A small network was shown many inputs. Here are its activations along a few directions, one row for each input.
In each table, some parts of the input vary, and every possible input appears once, in random order.
Descriptions start from the smaller parts, as in this example, which fits no table here: values(2) and (point or line(11) or (ring(5) and line(6))).
Shared parts are said once, and a part with two or three values counts as separate values.
In the rows, zero is written as 128.

Other details of the inputs shift rows strongly along two fixed directions, in all tables alike. That doesn't count.

Rows:
R1: [161 186 115 106 125  91 122 124 138 194  71 147 133  86 150]
R2: [ 19  81  96  45 149 115 157 148 137  82 170 114 165 154 127]
R3: [222 209 123 176 115 132 113 111 116 193  82 149 106  77 137]
R4: [ 52 161  95  38 133 127 129 150 135 122 122 150 132 132 177]
R5: [130  94 138 164 149 119 123 117 123 116 166 103 122 139 114]
R6: [ 76 154 103  53 135 128 131 137 130 117 109 137 138 125 161]
R7: [ 97 100 159 129 112 164 137 158 155  97 137 112 122 151 115]
R8: [ 59 148 126  34 112 124 144 155 119 135 136 149 134 153 180]
R9: [138 200  98  82 112 100 115 135 128 162  77 147 145 111 164]
R10: [193 128 105 225 154 138 128 105 121 108 153 116 133 119  84]
R11: [106 155  99  62 118  94 132 146 126 146 120 131 166 131 135]
R12: [169 133 141 155 128 104 107 116 118 152 133 115 127 126 125]
R13: [126  34 147 202 152 173 125  86 122  63 157 110  92 131  92]
R14: [213 219 139 158 101 116  98 141  98 202  98 146 100 114 169]
R15: [175 128 117 165 150 123 126 104 138 147 126 128 122  99 107]
R16: [138 130 150 151 118 121 136 160 162 126 149 104 132 142 100]
R17: [152 149 114 144 111 152 133 128 101 127 120 137 138 126 120]
R18: [ 73  91 138  99 150 146 128 121 126 105 132 126  95 133 137]
R19: [ 83 145  97  55 144  94 127 134 145 125 122 131 157 126 144]
R20: [175 177 136 117  96  90 124 130 115 177  95 144 152 127 144]
R21: [ 72  45 113 124 134 168 146 119 120  56 154 117 147 149 109]
R22: [ 36  85 106  65 172 115 148 124 159 106 159 116 130 122 130]
R23: [125 210 102  62  96 117 129 161 106 163 108 159 140 121 168]
R24: [114 154 127  57 116  83 134 139 128 158 127 136 157 144 151]
R25: [184 133 133 210 149 118 119 103 121 143 144 118  99 117  92]
R26: [193  85 139 251 139 151 140 101 104 105 182 115 131 147  67]
R27: [179 129 118 167 115 129 134 122 107 126 115 133 154 118 104]
R28: [165 126 149 159 121 109 108 117 114 148 112 123 129 120 130]
R29: [130  53 150 180 138 160 121 102 115  84 150 110 112 142 115]
R30: [100  47 124 180 164 199 141 100 132  68 174 126  92 121 108]
R31: [160 124 120 158 131 141 124 103 130 132 112 134 112  96 124]
R32: [169 106 137 190 148 125 115 100 125 130 139 121 103 120  91]
R33: [101  83 136 117 121 143 144 121 119 101 139 128 139 155 133]
R34: [170 168 150 133  98 104 119 162 160 162 116 116 139 132 114]
R35: [ 69 153 132  35 106 115 139 144 118 141 117 145 144 146 171]
R36: [ 19  74 157  48 121 123 143 165 181  85 134 113 150 157 126]
R37: [188 180 147 165 111 127 105 120 102 175  98 131 110 120 148]
R38: [ 97 161 150  80 100 137 133 181 159 135 124 129 119 145 152]
R39: [124 179 130 102 126 120 113 137 120 165 110 149  87 118 163]
R40: [134  37 120 210 164 173 137  92 127  53 154 118 137 130  76]
R41: [220 171 142 193 124 102 108 111 114 177  86 138 106  96 117]
R42: [ 71  54 160 128 118 166 142 147 164  66 150 105 129 158 102]
Description of these inputs: line(6) and (point or ring(6)).
The inputs of R23 and R11 match in every part but the line(6) part. If R38 is changed in the same way as R23 into R11, which row does it become?
Answer: R34
The inputs of R19 and R40 match in every part but the line(6) part. If R15 is changed in the same way as R19 into R40, which row does it become?
Answer: R1
Which other rows does R5 become when the ring(6) part takes its other values? List them by row number.
Answer: R2, R10, R22, R25, R26
Which other rows agree with R3 in the line(6) part? List them by row number.
Answer: R6, R7, R17, R18, R35, R37

Rows:
R43: [187 179 108 148 127 109 122 109 102 168 119 152 131 108 142]
R44: [136  88 148 189 139 146 132 126 140  94 162 111 118 138  93]
R45: [ 60 145 121  48 120 118 130 159 136 118 126 130 141 142 164]
R46: [182 115 145 203 126 154 122 121 122 127 149 115 112 130 102]
R47: [210 118 147 218 119 150 121 112 116 135 133 119 114 122 100]
R48: [106 164 130  64 112 103 123 152 140 168 112 133 131 131 161]
R49: [108  82 144 153 142 147 139 128 149  91 160 111 123 145 102]
R50: [ 54 123 131  38 116 107 139 148 131 128 114 134 144 138 157]
R51: [ 66  72 101  91 142 119 142 135 149  81 151 113 159 143 113]
R52: [124  75 132 167 152 156 122  92 132  89 144 117 100 116 107]
R53: [166 136 118 175 142 124 121 101 104 143 122 125 120 119 124]
R54: [103 162 124  63 107 109 125 148 128 145  94 140 150 127 167]
R55: [102 162 131  71 118  98 129 152 155 158 110 134 136 134 148]
R56: [108 165 134  65 115  91 131 150 152 161 100 132 140 129 154]
R57: [ 92  71 118 140 161 168 134 113 138  81 144 128 106 111 110]
R58: [171  97 149 193 124 146 122 116 117 124 136 119 123 125 107]
R59: [ 55  76 104  86 158 150 152 112 131  84 161 131 134 127 135]
R60: [172 113 134 189 121 163 128 115 117 104 130 126 129 131 107]
R61: [148 169 110 108 134  94 115 121 105 165 111 149 131 119 153]
R62: [152 189 121 108 103 122 118 145 126 163  98 144 138 126 150]
R63: [187 154 136 184 112 140 127 127 114 143 127 131 116 131 108]
R64: [176 163 130 149 131 101 103 106 114 163 101 130 109 111 137]
R65: [ 68 137 113  38 135  88 137 144 144 131 131 117 170 134 128]
R66: [186 182 137 154 108 110 112 145 121 174 118 127 118 119 137]
R67: [118  88 139 166 130 155 137 127 118  89 161 118 117 144 101]
R68: [ 93  62 139 134 133 157 146 120 126  76 153 120 124 148 107]
R69: [ 84  67 135 132 134 161 143 124 130  81 159 123 123 152 105]
R70: [139 176 106 110 130 113 125 121 123 166 100 136 125 104 150]
R71: [183 186 126 153 107 132 118 138 119 154 108 136 130 125 134]
R72: [175 186 113 139 132 109 113 128 117 175  90 146 114  98 141]
R73: [ 57  66 144  91 140 127 141 134 153  90 143 117 140 142 125]
Describe the family of inputs behind these rows.
Answer: values(2) or ring(9) or (line(4) and line(5))
What sort of input is R51?
Answer: values(2)
Start at R43 and move only the ring(9) part, one step at a time. The first step leads to R61. Which rows follow, in order?
Answer: R53, R64, R52, R57, R72, R70, R59

Rows:
R74: [173 123 133 184 135 128 127 116 133 133 138 120 125 121 100]
R75: [ 87  71 126 127 138 158 139 120 137  74 143 123 132 139 113]
R76: [164 191 137 114  98 105 117 148 117 176 107 137 132 131 155]
R77: [195 146 133 210 120 153 126 126 122 129 137 125 117 124  95]
R78: [199 127 141 207 124 137 118 106 123 134 118 124 120 115  98]
R79: [177 201 135 132  97 120 117 153 129 175  99 138 125 122 148]
R80: [167 163 139 152 120 112 121 138 133 157 121 124 119 126 121]
R81: [139 124 128 138 124 127 125 119 115 125 122 132 136 132 125]
R82: [ 72 114 115  75 159 117 125 113 131 126 128 133 112 116 153]
R83: [111  63 153 157 136 155 134 120 136  90 148 114 117 141 104]
R84: [149 200 142  94 100  91 114 158 138 189  93 134 125 123 160]
R85: [ 55 132 112  42 133 111 141 152 152 120 131 131 146 135 151]
R86: [112 106 130 135 131 135 134 131 122 107 156 120 129 147 116]
R87: [ 90  94 110 125 161 155 132 106 121  95 142 135 110 116 133]
R88: [ 86 167 110  39 121  84 133 148 134 157 119 135 153 133 162]
R89: [107  60 130 155 151 144 135 111 137  86 152 110 131 131  97]
R90: [153 182 106 113 131 106 117 113 100 175 104 148 120 105 160]
R91: [ 51 136 127  27 114 119 138 158 146 129 111 136 139 137 164]
R92: [205 149 119 199 124 141 121 116 120 136 117 132 129 108 101]
R93: [ 87  65 119 123 145 138 139 115 124  81 155 117 143 139 114]
R94: [109  75 144 140 126 151 136 121 120  92 148 122 129 145 117]
The inputs of R92 and R89 match in every part but one. If R91 is changed in the same way as R92 into R89, which row does it become?
Answer: R83
Describe the family of inputs behind these rows.
Answer: values(3) and (point or ring(6))
Which other rows agree with R86 in the values(3) part? List them by row number.
Answer: R76, R81, R88, R90, R93, R94

Rows:
R95: [124 105 141 140 114 151 133 137 142 105 138 123 138 142 115]
R96: [144 118 105 159 150 130 132 104 120 121 143 133 128 116 113]
R97: [143 114 134 159 137 128 125 120 138 118 128 117 124 126 106]
R98: [144 113 130 156 140 122 129 122 137 125 144 120 127 126 108]
R99: [122  91 145 143 137 126 128 114 122 116 143 118 124 140 121]
R100: [188 170 107 169 132 119 117 109 113 152 101 138 126 103 120]
R101: [127 102 143 155 132 147 130 121 132 118 141 121 108 126 110]
R102: [126 199 108  65 122 104 123 131 119 178  91 152 124 106 168]
R103: [ 63 110 110  55 146 107 134 117 114 120 128 136 137 132 159]
R104: [120 102 142 150 137 147 120 125 129 109 143 119 107 132 124]
R105: [122 111 142 143 119 154 132 142 128 104 145 121 126 148 125]
R106: [222 201 137 173 106 105 110 132 130 195  84 141 120 100 134]
R107: [ 59 121 126  52 119 113 137 161 149 110 129 117 156 147 138]
R108: [130 107 116 156 149 155 127 105 111 106 141 131 111 122 131]
R109: [128 196 103  67 121  96 122 132 128 178  81 155 134 102 174]
R110: [ 66 110 139  60 113 111 136 150 131 118 137 123 148 158 145]
R111: [131 110 144 152 112 157 136 141 127 110 140 122 122 139 109]
R112: [147 125 132 151 118 131 135 140 134 122 146 119 144 138 106]
Describe the family of inputs behind these rows.
Answer: values(3) and (point or line(5))
The inputs of R97 and R107 match in every part but the values(3) part. If R101 is changed in the same way as R97 into R107, which row does it become?
Answer: R111

Rows:
R113: [138 139 140 124 110 124 131 143 139 139 118 129 138 133 128]
R114: [ 74 125 116  62 140 103 137 136 139 132 138 129 141 131 148]
R115: [150  76 129 194 144 165 130 100 114  91 144 125 115 122  96]
R116: [ 55  71 117  82 153 129 141 117 133  90 157 119 140 140 130]
R117: [135 145 127 125 128 131 127 121 123 142 112 139 115 115 135]
R118: [ 88 125 124  85 135 126 136 132 140 129 126 132 121 123 140]
R119: [ 58  83 119  87 155 125 138 128 148  93 155 117 134 137 128]
R120: [151 166 134 134 113 115 120 143 126 147 116 126 127 132 123]
R121: [ 94 133 131  90 121 114 128 148 139 122 128 122 132 145 135]
R122: [151 171 127 119 123 112 122 129 124 170 113 137 116 114 147]
R123: [101 172 114  58 127  92 119 145 138 164 102 134 131 116 164]
R124: [185 174 115 147 120 107 116 114 104 166 102 140 133 111 138]
R125: [ 85  68 145 126 132 147 141 133 136  89 160 112 133 149 117]
R126: [182 131 147 182 112 136 124 127 124 139 132 124 129 132 114]
R127: [150 182 132 108 103  99 124 148 124 168 109 135 133 134 142]
R128: [ 88  76 118 122 152 138 129 108 125  83 143 119 134 133 121]
R129: [ 44  71 125  84 154 141 132 119 134  79 145 124 121 140 138]
R130: [140 143 113 123 129 119 127 117 117 137 110 136 136 116 131]
R131: [119  68 125 168 152 154 142 109 134  85 163 119 128 130  91]
R132: [153 171 135 121 106 108 125 146 125 165 112 132 134 133 138]
R133: [157 178 125 128 124 115 114 125 122 165  99 138 113 111 147]
R134: [153 171 120 116 122 106 120 130 121 171 110 138 126 113 146]
R135: [121  58 152 166 131 161 135 122 135  82 165 111 129 147 104]
R136: [167 182 116 133 125 102 115 131 124 166 104 136 127 110 140]
R137: [ 32  72 132  64 134 135 148 144 148  78 152 118 138 159 125]
R138: [ 89 167 113  43 123  95 129 146 140 163 102 141 136 116 163]
R139: [ 70 162 106  27 132  82 126 142 141 151 106 132 148 124 168]
R140: [197 137 145 204 109 144 127 128 124 137 123 125 126 123  99]
R141: [123  82 127 156 145 150 129 107 113  99 146 125 119 128 118]
R142: [ 59  75 119  89 152 135 144 125 139  87 150 126 134 136 126]
R143: [153 178 138 107 103 104 114 152 142 166 101 129 136 125 149]
R144: [227 192 119 198 106 144 119 126 109 164 108 144 124 108 122]
R145: [ 99 132 117  89 135 116 121 129 128 130 114 131 127 122 150]
R146: [ 82  82 131 113 148 147 136 113 124  99 148 127 115 135 132]
R147: [123  86 145 164 129 150 131 129 137  95 148 110 127 141 106]
R148: [123 100 139 153 125 148 137 130 127  99 146 120 126 142  98]
R149: [118  65 128 169 154 153 137 106 121  85 165 120 123 134 103]
R150: [ 91 167 132  48 110  93 123 162 150 156 104 129 144 136 165]
R151: [134 177 130  93 103 105 130 153 135 165 101 136 139 130 141]
R152: [153  88 145 200 131 158 129 122 128  94 151 111 121 142  89]
R153: [201 129 122 210 132 141 126 101 114 131 128 128 127 112  92]
R154: [124 177 122  88 125 103 119 138 137 167 104 135 119 113 156]
R155: [193 133 125 207 124 163 125 115 106 123 143 132 122 123 113]
R156: [195 130 145 212 117 146 124 121 109 128 141 122 118 134  91]
R157: [151  82 135 197 145 163 127  96 107  97 150 127 109 129 104]
R158: [131 141 123 122 128 128 126 120 120 137 111 141 121 119 136]
R159: [209 176 120 195 115 145 114 125 113 148 117 136 122 114 124]
R160: [130 133 141 114 110 126 129 144 143 135 120 127 138 132 132]
The inputs of R122 and R118 match in every part but one. If R125 is changed in the same way as R122 into R118, which row does it become?
Answer: R140
Describe the family of inputs behind these rows.
Answer: values(3) and (point or line(6) or ring(9))
Which other rows does R148 become when the line(6) part takes its other values? List them by row number.
Answer: R113, R137, R140, R151, R160
Which other rows does R134 become when the ring(9) part takes its other values? List them by row number.
Answer: R114, R116, R122, R124, R141, R146, R149, R157
Which other rows does R135 become when the line(6) part takes its other values? List them by row number.
Answer: R125, R126, R127, R132, R156
Which other rows does R158 become when the values(3) part takes its other values? List them by row number.
Answer: R129, R157
Which other rows does R114 become when the values(3) part takes its other values? List them by row number.
Answer: R119, R131

Rows:
R161: [ 73  67 106  94 162 109 134 114 160  86 139 114 157 123 110]
R162: [ 67 101 150  74 135 129 127 131 126 126 153 123  98 145 167]
R163: [164  94 116 193 161 159 116  76 123 104 119 137 101 100 114]
R164: [173 156 118 177 144 138 119 113 120 160 131 136  89  97 136]
R165: [ 83  74  98 116 145 167 159 114 117  71 152 139 147 134 107]
R166: [ 55  83 110  82 160 136 142  99 135 108 133 134 106 113 138]
R167: [132 104  93 147 135 158 131 116 115  91 125 135 154 113 114]
R168: [ 83  98 145  82 140 123 113 112 123 122 109 133 116 131 168]
R169: [169 104 172 199 110 155 131 153 179 111 133  98 118 133  72]
R170: [193 183 171 177  99 156 105 154 156 173  82 136  80 104 130]
R171: [148 205 103  73 123  57 130 136 145 198  87 145 155 101 137]
R172: [143 116 152 143 124 106 128 139 134 140 161 108 137 149 115]
R173: [163  67 149 197 132 124 122  99 130 104 143  98 145 138  88]
R174: [ 75 102 127  75 110 136 150 135 107 106 135 141 152 156 142]
R175: [148 209 136  78 104  51 110 160 132 193 100 121 145 138 150]
R176: [163 130 129 149 101 141 124 121  99 120 114 132 155 135 131]
R177: [175 245  89  97 100 108 129 154 115 196 100 158 145 113 165]
R178: [ 80 163 124  46  95 115 138 165 117 146 135 145 149 159 178]
R179: [145 142 110 156 148 102 121 132 141 131 135 115 136 119  99]
R180: [ 80 123  92  98 141 152 141 135 121  84 147 131 141 140 127]
R181: [192 125 154 197 122 140 116  94  96 156 117 136  94 115 120]
R182: [155 136 153 173 132 135 104 115 103 139 126 123  88 132 135]
R183: [129 110 118 172 164 154 119  99 122 102 143 123  88 114 116]
R184: [170 112 149 162 119  99 134 118 122 145 132 115 140 133  97]
R185: [ 64  95 152  97 103 188 153 176 163  68 134 124 132 150 124]
R186: [157 150 130 158 103 141 125 140  94 121 133 132 134 151 128]
R187: [ 78 161 110  46 143  77 136 157 159 157 137 124 153 121 149]
The inputs of R171 and R166 match in every part but one. If R179 is changed in the same way as R171 into R166, which row does it become?
Answer: R183
Describe the family of inputs behind these rows.
Answer: values(3) and (point or (values(2) and line(4)))
Which other rows agree with R177 in the values(3) part? List them by row number.
Answer: R165, R167, R174, R176, R178, R180, R185, R186
Which other rows does R181 become when the values(2) part takes its other values? List them by row number.
Answer: R166
